Each row has a name. Each question is about the rows just above it.

[181  77  93 174 149 158 110 121 119 127 129 137 107  90 118  86 119 155
 163 138 109 129 163 136 151 106 140 141 142 119 147 213 124 126 103 111
 110  86 156 128 115 120 118]  nesor
[173 125  85 170 157 158 115  90  88 147 173 148 162 103 133 144 160 120
 141  90 112  59 148 108 141 116 100 127  65 115 119 112  93  89 113 121
 119 122 126 108 165 126 172]  rok
[151 119 123 146 150 173 113 101 109 123 171 155 154  96 142 108 148 103
 112  95  99  65 138 116 139 111 119 123 100 123 114 100 101 112 115 106
 129 135 123 140 132 125 176]  vuza
[158 125 109 150 107 174 121  97 103 139 161 151 156 103 144 122 148 102
 133 101  99  69 148 112 145 111 117 118  94 121 119 109 104 102 114 113
 124 136 131 153 136 138 179]  Bibiz
[156  51 120 133 114 174 165  57  48 108 130 151 123 167 133 138 181 173
 139 122 139  46  50  93 137 133  95 117 174 176 115 162 116 126 134  74
 148  86 145 113 115 129 125]  dol
[162  51 131 115 116 168 154  51  63 108 140 156 111 156 144 132 181 155
 115 124 139  52  47  93 149 138 111 116 182 176 120 142 128 115 131  67
 151  82 143 109 128 138 127]  Sobug
[159 123 131 111 111 169 164  51  43 129 117 140 107 170 138 144 169 173
 154 138 132  46  67 104 145 125  95 143 183 164 108 166 137 106 121  68
 142  98 150 109 116 132 148]  nub
[149 108  86 122 133 172 163 129 123 122 120 119 127 119 114  86 117 133
 129 137 139 134 163 144 151 114 112 141 126 151 147 197  88 102 103 121
 137 127 143 157 146 128 118]  dudil
[165  54 128 121 121 174 165  52  43 114 140 146 117 165 130 139 172 172
 139 131 139  49  50 100 142 125  95 126 183 171 117 169 137 116 137  77
 151  95 143 111 115 134 133]  vugip
[149 105 101 174 154 150 106  95 102 124 173 156 156  90 136 128 174 129
 112  79 110  46 125 111 125 130 101 143  61 114 109 100  96 122 122 102
 138 143 121 120 165  98 159]  feg
[169 124 108 150 157 167 111  94  97 135 167 153 164  96 130 108 145 114
 119  84 112  65 148 118 149 106 109 133  86 130 113 106  86  89 109 117
 115 141 121 137 154 123 165]  fos
The row with [149 108  86 122 133 172 163 129 123 122 120 119 127 119 114  86 117 133
 129 137 139 134 163 144 151 114 112 141 126 151 147 197  88 102 103 121
 137 127 143 157 146 128 118] is : dudil
The row with [159 123 131 111 111 169 164  51  43 129 117 140 107 170 138 144 169 173
 154 138 132  46  67 104 145 125  95 143 183 164 108 166 137 106 121  68
 142  98 150 109 116 132 148] is : nub
Whose row is [149 105 101 174 154 150 106  95 102 124 173 156 156  90 136 128 174 129
 112  79 110  46 125 111 125 130 101 143  61 114 109 100  96 122 122 102
 138 143 121 120 165  98 159]? : feg

[116 115 112 107  99 146 104 138 134 104  60 119 113 126 125] -> zis
[135 159 128 148 128 122 138 144 112 143 135 119 105 132 107] -> lifi
[132 167 121 204 133 148 111 166  94  76 107 141 107  98  93] -> dis
[115 108 121 125 121 148 133 120 119 130 117 128 125 129 107] -> vaza
[115 134 139 171 115 150 125  97 121 140  93 124 102 125  76] -> Mukos
[146 176 121 109 125 104 123 174 125 143 115 142 133 135 172] -> melu
[122 178 120 153 167 122 152 113 110 133 152 134 124 122  92] -> Sagal
[115  61  96 158  98 111 115 104 146  50  74 116 157 128  77] -> teru
[124 119 134 121 125 131 134 125 119 128 129 109 143 121 108] -> Mavu
[116 131 152 105 129 118 135 150 129 127 148 130 119 134 136] -> zapu
[ 82 122 166  48  85  49 112  92 108 134  88  72  51 123 106] -> puzu
The one value in lifi and Sagal: : [122]
The one value in melu and Sagal: : [133]
Which row holds [124 119 134 121 125 131 134 125 119 128 129 109 143 121 108]? : Mavu
Which value is in both zapu and teru? : [116]
Whose row is [ 82 122 166  48  85  49 112  92 108 134  88  72  51 123 106]? : puzu
Whose row is [116 131 152 105 129 118 135 150 129 127 148 130 119 134 136]? : zapu

[113  78 107 190 147 177 134 148 111 103] = mol
[168  73 184  94 153  78 191 116 172 167] = Zetez
[ 99 177 100  86 163  88 165 117 114 169] = san
[168  73  76  94 153  78 162  69 187 184] = vato
[175 122 123 113 102  98  76 122 125  84] = fotu
[ 68 150 121  78 141 155 156 118 102  86] = lige
[116 134 185  71 177 183  73 179 138 126] = tofep
[152 131 167 126 132 127 130 136 137 100] = nup
[177 161 153 149 106 156  95  77 107 110] = sozoz
[152 131 167 126 132  83 130 136 137 154] = tevid
[162 149 102  86 124 125  75  93  93  87] = Rubur
[162 149 126 121 124 125 190  66  93  87] = kadu
Which value is in both vato and lige? : [78]
Shared by Rubur and sozoz: : [149]
The one value in tevid and kadu: : [126]
The one value in san and Rubur: : [86]
Which value is in both lige and Zetez? : [78]
Shared by vato and sozoz: : [153]
The one value in vato and tofep: : [73]

[135 134 157  96 160 140 126 145 107 169 135 151] : Rup
[126 126 149 111 100 132 132 129 122 146 142 115] : kisa
[114 128 161 107  70 136 135 150 103 123 149 120] : bebad
[129 152 108 109 151 138 101 120 139 211 105  44] : Riri
[124 135 133 110 115  87 119 132 123 169 119 161] : vafop
[127 128 149 108 101 133 130 128 121 155 139 106] : kope
[139 130 102 142 172 123 121 112 106 132 110 128] : tazav
[161 120 131 111 160 124 127  75 164 194 136  97] : bemol
[146 133 106 124 174 128 114  97 156 184 105  87] : fetu
[145 127 108 134 172 123 122 101 153 150 115 118] : Novet
Whose row is [139 130 102 142 172 123 121 112 106 132 110 128]? : tazav
Shared by kisa and bebad: : [149]
Whose row is [161 120 131 111 160 124 127  75 164 194 136  97]? : bemol
The one value in Rup and Riri: : [151]
Which value is in both Riri and Rup? : [151]
Which value is in both Riri and bebad? : [120]

[160 164  63 128 130 123  90 116 128 139 137  62 198 159 139 128 114] -> Kapi
[120 137 122 153 135  58 159 200 109 160  97 133 121  84  67 115 111] -> nura
[178  82 198 159 112 107 151  92  92 140 150 147 134 127  87  90 127] -> Kor
[150 122 184  99 157 115 116 114  98 108 123 105 123 122  83  95 128] -> Rabu
[170 164  63 128 130 123  90 116 128 139  83  62  93 159 139 128 180] -> Zesev
Which value is in both nura and Zesev? : [159]
The one value in nura and Kor: : [159]
Shared by Zesev and nura: : [159]
The one value in Kor and nura: : [159]
Where do [178  82 198 159 112 107 151  92  92 140 150 147 134 127  87  90 127] appear? : Kor
Whose row is [170 164  63 128 130 123  90 116 128 139  83  62  93 159 139 128 180]? : Zesev

[107 101 103 104 123 140 144 124] = badil
[ 84 131 142 192 152 127 104  86] = bes
[100 119 123 150 100 148 127 182] = Vuko
Shared by bes and badil: : [104]
The one value in badil and Vuko: : [123]
Which value is in both badil and bes? : [104]

[123 144 125 129 122 129 127 130 136 151 164 132 118 113 101 124 130 140
  90 129 119 129 122 124 125 169 129 117 123 129  48 131 151 124 133 122
 114 140 113 126 131 126 129 130 103 127 125] : Kulon
[124 129 131 129 125 128 127 137 120 150 122 124 127 137 201 122 127 130
 145 128 115 128 124 124 126 135 132 112 127 128 125 123 134 112 132 126
 113 130 193 134 125 123 162 126  62 128 129] : Veme
[123 111 133 126 129 129 127 129 138 157 152 120 118 128 108 104 130 140
  54 128 176 130 122 143 130 160 129 103 128 127 125 131 128 138 131 128
 123 110 204 126 130 122 144 120 127 128 128] : Fam
[123 112 132 126 128 129 127 128 138 157 152 121 118 125 113 109 130 140
  48 128 180 130 122 141 130 160 129 103 127 127 125  49 125 139 128 129
 123 110 208 126 125 121 141 120 125 128 127] : tegen
[123 111 133 126 129 129 127 128 138 157 152 120 118 128 108 105 130 140
  54 128 176 130 122 143 130 160 129 103 128 127 125 131 128 138 131 128
 123 117 204 126 125 122 144 120 127 128 128] : tafu
[123 118 131 127 129 128 134 125  98 154 124 119 105 137 147 102 129 146
  61 128 165 128 123 144 130 193 129 119 127 128 125 133 134 133 132 130
 125 109 201 126 124 123 138 126 120 128 123] : gelil
Which row holds [123 144 125 129 122 129 127 130 136 151 164 132 118 113 101 124 130 140
  90 129 119 129 122 124 125 169 129 117 123 129  48 131 151 124 133 122
 114 140 113 126 131 126 129 130 103 127 125]? : Kulon
The row with [123 111 133 126 129 129 127 129 138 157 152 120 118 128 108 104 130 140
  54 128 176 130 122 143 130 160 129 103 128 127 125 131 128 138 131 128
 123 110 204 126 130 122 144 120 127 128 128] is : Fam
Whose row is [124 129 131 129 125 128 127 137 120 150 122 124 127 137 201 122 127 130
 145 128 115 128 124 124 126 135 132 112 127 128 125 123 134 112 132 126
 113 130 193 134 125 123 162 126  62 128 129]? : Veme
Whose row is [123 111 133 126 129 129 127 128 138 157 152 120 118 128 108 105 130 140
  54 128 176 130 122 143 130 160 129 103 128 127 125 131 128 138 131 128
 123 117 204 126 125 122 144 120 127 128 128]? : tafu

[144 154  97 104 148 175 157 121] = libi
[150 128 103 110 153 173 161 196] = ligon
[143 149 123 108 181 161 161 139] = kes
[152 149 100 127 150 164 148 105] = nitok
[158 155 127 103 128 150 156 197] = Fumor
[148 153 126 106 183 157 164 135] = tapo
[163 128 103 110 153 173 161 111] = Kud
[175 148 104 110 183 160 160 101] = Demol
[156 160 101 108 197 160 153 122] = Vune
The one value in Demol and nitok: : [148]
Which value is in both kes and Kud? : [161]
Shared by kes and ligon: : [161]

[131 208 123 140]  sudin
[123 193  63 141]  gotag
[124 212 102 139]  gada
The row with [123 193  63 141] is : gotag
Shared by gotag and sudin: : [123]

[ 91  90  97 175 151] = mav
[159  84 185  97 153] = Vozef
[171 175 197 122 117] = Seko
[ 92  87  91 182 121] = diru
[ 85 204 117  84 121] = Vab
[160  91 122 116 151] = seme
The one value in Vab and Seko: : [117]
Shared by mav and diru: : [91]
Which value is in both Vab and diru? : [121]
Which value is in both Vozef and mav? : [97]
Shared by diru and mav: : [91]
Which value is in both mav and Seko? : [175]

[129 128 128 129 129 129 127 130 129 127 128 127 129 129 127 128 129 129
 129 130 129 127 127] -> remiv
[130 128 127 129 130 128 130 123 129 126 128 126 127 126 133 130 123 127
 132 122 129 138 127] -> rinag
[156 127 142 161 173 161 113 190 177 109 122  85 156 156  97 134 177 143
 152 189 158  90 112] -> faba
[131 125 119 130 131 128 132 119 129 124 127 125 125 124 137 132 119 127
 134 118 129 146 126] -> vava
[130 125 127 130 131 128 131 119 129 124 127 125 126 124 136 132 119 126
 134 118 129 144 127] -> zunuf
[119 128 129 130 130 130 127 131 130 127 128 126 129 129 126 128 130 129
 129 131 130 126 127] -> davof
[124 132 117 123 121 130 118 129 127 122 136 128 131 135 132 138 113 123
 126 136 136 139 126] -> Fuzud
[125 131 118 123 122 130 120 129 127 123 135 128 131 135 132 137 114 124
 126 135 136 138 126] -> Beze
Whose row is [129 128 128 129 129 129 127 130 129 127 128 127 129 129 127 128 129 129
 129 130 129 127 127]? : remiv
Which row holds [124 132 117 123 121 130 118 129 127 122 136 128 131 135 132 138 113 123
 126 136 136 139 126]? : Fuzud

[133 132 156  56 123 115  88 129]  rez
[117 115  96 210 140 132 155 139]  Vifi
[119 156 105 133 132 102 196 140]  livik
[122 120 143 133 116 141  75 118]  bev
The one value in rez and bev: : [133]
The one value in bev and livik: : [133]
The one value in bev and rez: : [133]
Whose row is [119 156 105 133 132 102 196 140]? : livik
Shared by livik and bev: : [133]
The row with [122 120 143 133 116 141  75 118] is : bev

